Each row below holds a small network's activations on one input, seen along a few directions.
Each table varies a few parts of the input and shows all the possible inputs, shuffled.
A made-up example of a description, with smaller parts first: one of 5 places around a ring, together with either a single point or (one of 2 separate values, together with one of 4 places along a line) or one of 9 places around a ring.
Shared parts are said once, and a part with two or three values counts as separate values.

Other details of the inputs vary at random and push rows far along two fixed directions, the same in every table; ignore that.

Rows:
row 1: [-1.18  0.70 -0.06  2.41  2.29 -0.66 -0.28  1.70  0.07 -2.39  0.79  1.31]
row 2: [ 0.62  0.36  0.55 -0.59 -1.81 -0.86 -1.14  0.00 -0.39  0.92 -0.06 -0.41]
row 3: [ 0.64  2.71 -3.57 -0.04  3.23  0.95  2.71 -8.05  0.67  1.71  0.42 -1.01]
row 4: [-1.43 -0.34  0.16  1.88  3.08  0.23  0.85  1.94  0.04 -2.20  0.27  0.69]
row 5: [ 0.32 -0.53  1.05 -1.24 -1.28  0.47  0.11  0.37 -0.44  1.06 -0.68 -0.36]
row 6: [ 0.83 -0.62  1.25 -0.85 -1.47  0.52 -0.09  0.36 -0.40  1.12 -0.35 -0.23]
row 7: [-1.59 -0.35 -0.20  1.72  3.00  0.14  0.57  1.98 -0.05 -2.50  0.51  0.54]
row 8: [-1.48 -0.02  0.04  1.77  2.68  0.54  0.97  1.83  0.19 -2.39  0.27  1.48]
row 9: [ 1.07 -0.69 -0.08 -0.64 -1.91 -0.24 -0.33  0.60  0.44  0.94 -0.07 -0.80]
row 10: [ 0.11 -0.04  0.33 -1.12 -1.74 -0.62 -0.96  0.07 -0.18  0.93 -0.56 -0.05]
row 11: [ 0.70  0.05  0.37 -0.57 -1.84 -0.78 -1.05  0.06  0.20  1.00 -0.13 -0.02]
row 12: [ 0.06  0.31  0.46 -1.12 -1.63 -0.65 -0.99  0.00 -0.52  0.77 -0.48 -0.26]
row 13: [ 0.55 -0.63 -0.26 -1.05 -1.75 -0.29 -0.16  0.65  0.39  0.90 -0.42 -0.93]
row 14: [ 1.14  1.57 -3.39 -0.14  3.20  2.24  3.08 -7.88  0.70  1.40  0.79 -1.07]
row 15: [ 0.63 -0.08  0.47 -0.69 -1.81 -0.57 -1.09 -0.04 -0.10  0.95 -0.19  0.09]
row 16: [-1.57  0.56 -0.51  2.09  2.32 -0.88 -0.01  1.78  0.64 -2.17  0.41  1.25]
row 17: [-0.94 -0.40  0.29  2.30  2.99  0.31  0.72  1.81  0.10 -2.14  0.62  0.82]
row 18: [ 0.78 -0.61  1.02 -0.96 -1.69  0.62 -0.17  0.24 -0.30  0.86 -0.33  0.17]
row 19: [ 0.66  0.21  0.38 -0.45 -1.88 -0.99 -1.08  0.07  0.01  0.99 -0.01 -0.36]
row 20: [ 0.19 -0.65  0.49 -1.45 -1.70  0.48 -0.28  0.19 -0.30  0.54 -0.61 -0.21]
row 21: [ 0.14  0.25  0.25 -0.89 -1.83 -1.05 -0.96  0.16 -0.08  0.99 -0.39 -0.49]
row 22: [ 0.71 -0.93  0.74 -1.05 -1.35  0.25 -0.52  0.25 -0.52  0.81 -0.10 -0.79]
row 23: [ 0.11 -0.65  0.37 -1.51 -1.58  0.31 -0.47  0.30 -0.48  0.51 -0.41 -0.74]
row 24: [-1.09 -0.18 -0.18  2.16  2.47  0.56  0.58  1.60  0.31 -2.63  0.70  1.38]
Description of these inputs: one of 2 separate values, together with either a single point or one of 5 places around a ring or one of 6 places around a ring.
Q: The inputs of row 21 and row 19 match in every part but the choice among 2 separate values. If row 4 is changed in the same way as row 21 into row 19, which row does it become?
A: row 17
Q: Change only the place on the ring of 6 in row 4. List by row number the other rows that result.
A: row 5, row 7, row 8, row 20, row 23
Q: Change only the choice among 2 separate values in row 6. List by row number the other rows that result.
A: row 5

Rows:
row 25: [ 1.30 -3.03  4.47 -3.23 -8.28 -1.69 -4.21  6.98 -1.25  1.86 -1.43 -0.88]
row 26: [-0.91  0.64  0.06  1.55  1.15 -0.89 -0.47  1.21  0.24 -1.32  0.41  1.03]
row 27: [ 0.67  0.75 -0.90 -0.81 -0.70 -0.35 -0.11 -2.21  0.15  1.32 -0.04 -0.64]
row 28: [ 0.62  0.80 -0.53 -0.58 -0.68 -0.46 -0.18 -1.97  0.08  1.25 -0.17 -0.29]
row 29: [ 0.85  0.16 -0.51 -1.20 -0.41  0.93  0.95 -2.44  0.06  1.45 -0.33 -0.70]
row 30: [ 0.84  0.13 -0.38 -1.17 -0.52  0.95  0.72 -2.41 -0.17  1.29 -0.18 -0.59]
row 31: [-0.89 -0.51  0.20  0.99  1.48  0.20  0.23  1.57  0.01 -1.51  0.22  0.61]
row 32: [-0.93  0.42 -0.41  1.42  1.03 -0.88 -0.37  1.40  0.33 -1.53  0.46  0.48]
row 33: [-0.80 -0.26  0.33  1.12  1.40  0.31  0.20  1.49 -0.20 -1.55  0.33  0.64]
row 34: [-0.76 -0.13  0.34  1.16  1.37  0.26  0.39  1.56 -0.08 -1.48  0.26  0.71]
row 35: [-0.86  0.55 -0.30  1.47  1.25 -0.97 -0.34  1.41  0.26 -1.33  0.42  0.61]
row 36: [-0.93  0.58 -0.02  1.49  1.11 -0.83 -0.55  1.17  0.22 -1.43  0.45  1.04]
row 37: [ 0.89 -0.07 -0.11 -1.35 -0.59  0.75  0.55 -2.27 -0.23  1.61 -0.34 -0.91]
row 38: [ 0.74 -0.01 -0.54 -1.17 -0.33  0.85  0.89 -2.35  0.09  1.47 -0.36 -0.67]
row 39: [-0.90 -0.45  0.05  1.00  1.39  0.29  0.34  1.60  0.13 -1.51  0.17  0.68]
row 40: [ 0.79 -0.17 -0.23 -1.35 -0.57  0.71  0.63 -2.18 -0.08  1.59 -0.38 -0.79]
row 41: [ 0.62  0.80 -0.91 -0.68 -0.71 -0.36  0.10 -2.25  0.27  1.33 -0.06 -0.81]
row 42: [-0.85  0.50 -0.16  1.44  1.10 -0.90 -0.53  1.28  0.16 -1.44  0.33  0.91]
row 43: [ 0.78  0.03 -0.51 -1.24 -0.51  0.96  0.79 -2.26  0.03  1.26 -0.28 -0.63]
row 44: [-0.83 -0.39  0.30  1.04  1.55  0.26  0.20  1.48 -0.12 -1.54  0.27  0.51]
row 45: [-0.78 -0.19  0.42  1.19  1.43  0.23  0.28  1.55 -0.18 -1.44  0.28  0.62]
row 46: [ 1.33 -0.16 -0.67 -1.08 -0.94  0.62  0.50 -2.36  0.28  1.65 -0.04 -0.93]
Q: What is each input in this table made of?
A: one of 2 separate values, together with either a single point or one of 4 places along a line or one of 6 places around a ring
Q: The inputs of row 26 and row 36 match in every part but the choice among 2 separate values. If row 37 is changed in the same way as row 26 into row 36, which row does it become?
A: row 44
Q: Start at row 41 and move only the place on the line of 4, one step at a time. The first step leads to row 35. Which rows follow, in order?
A: row 28, row 26
Q: Change only the choice among 2 separate values in row 40. List by row number the other rows that result.
A: row 31

Rows:
row 47: [-1.03  0.45  0.62 -1.16 -0.39 -0.59 -0.45  0.49 -0.99  0.03 -0.83 -0.53]
row 48: [ 0.31 -0.55 -0.47 -0.20 -0.72 -0.86 -0.79  0.80  0.05  0.03  0.52 -1.56]
row 49: [-0.57 -0.14 -0.78 -0.72 -1.24 -0.85 -0.37  0.78  0.85  0.14 -0.61  0.24]
row 50: [ 0.80 -1.88  1.66 -0.55 -0.52  2.35  1.07  0.85 -0.26  0.13 -0.18  0.24]
row 51: [-1.48  1.25 -1.87  6.21  6.46 -0.29  1.83  1.91  1.90 -4.61  2.07  2.47]
row 52: [ 0.27 -0.20 -0.95 -0.01 -1.22 -0.96 -0.20  1.19  0.96  0.35  0.06 -0.98]
row 53: [ 0.53  0.12  0.29  0.07 -1.34 -0.46 -0.62  0.34  0.76  0.38 -0.16  1.38]
row 54: [ 0.04 -2.17  0.42 -1.44 -0.25  1.91  1.21  1.48 -0.34 -0.12 -0.67 -0.76]
row 55: [-0.18  0.71  1.64 -0.24 -0.51 -0.19 -0.62  0.14 -1.19  0.38 -0.20  0.63]
row 56: [ 1.35 -0.36  0.52  0.73 -0.89 -0.48 -0.99  0.33 -0.15  0.26  0.81 -0.42]
row 57: [-0.18  0.64  0.77 -0.44 -1.27  0.12 -0.99 -0.03 -0.38 -0.09 -0.20  1.56]
row 58: [-0.52 -0.25  0.60 -0.70  0.13 -0.84 -0.82  0.61 -0.80  0.37 -0.36 -1.34]
row 59: [-1.21  0.29 -0.23 -1.21 -1.23 -0.35 -0.77  0.42 -0.26 -0.44 -0.81  0.45]
row 60: [ 1.86  2.09 -2.20 -0.35  2.98  1.48  2.50 -9.30 -0.15  3.19  0.57 -1.38]
Q: The inputs of row 47 and row 55 match in every part but one. If row 49 is changed in the same way as row 47 into row 55, which row does it become?
A: row 53
Q: What is each input in this table made of?
A: one of 2 separate values, together with either a single point or one of 6 places around a ring
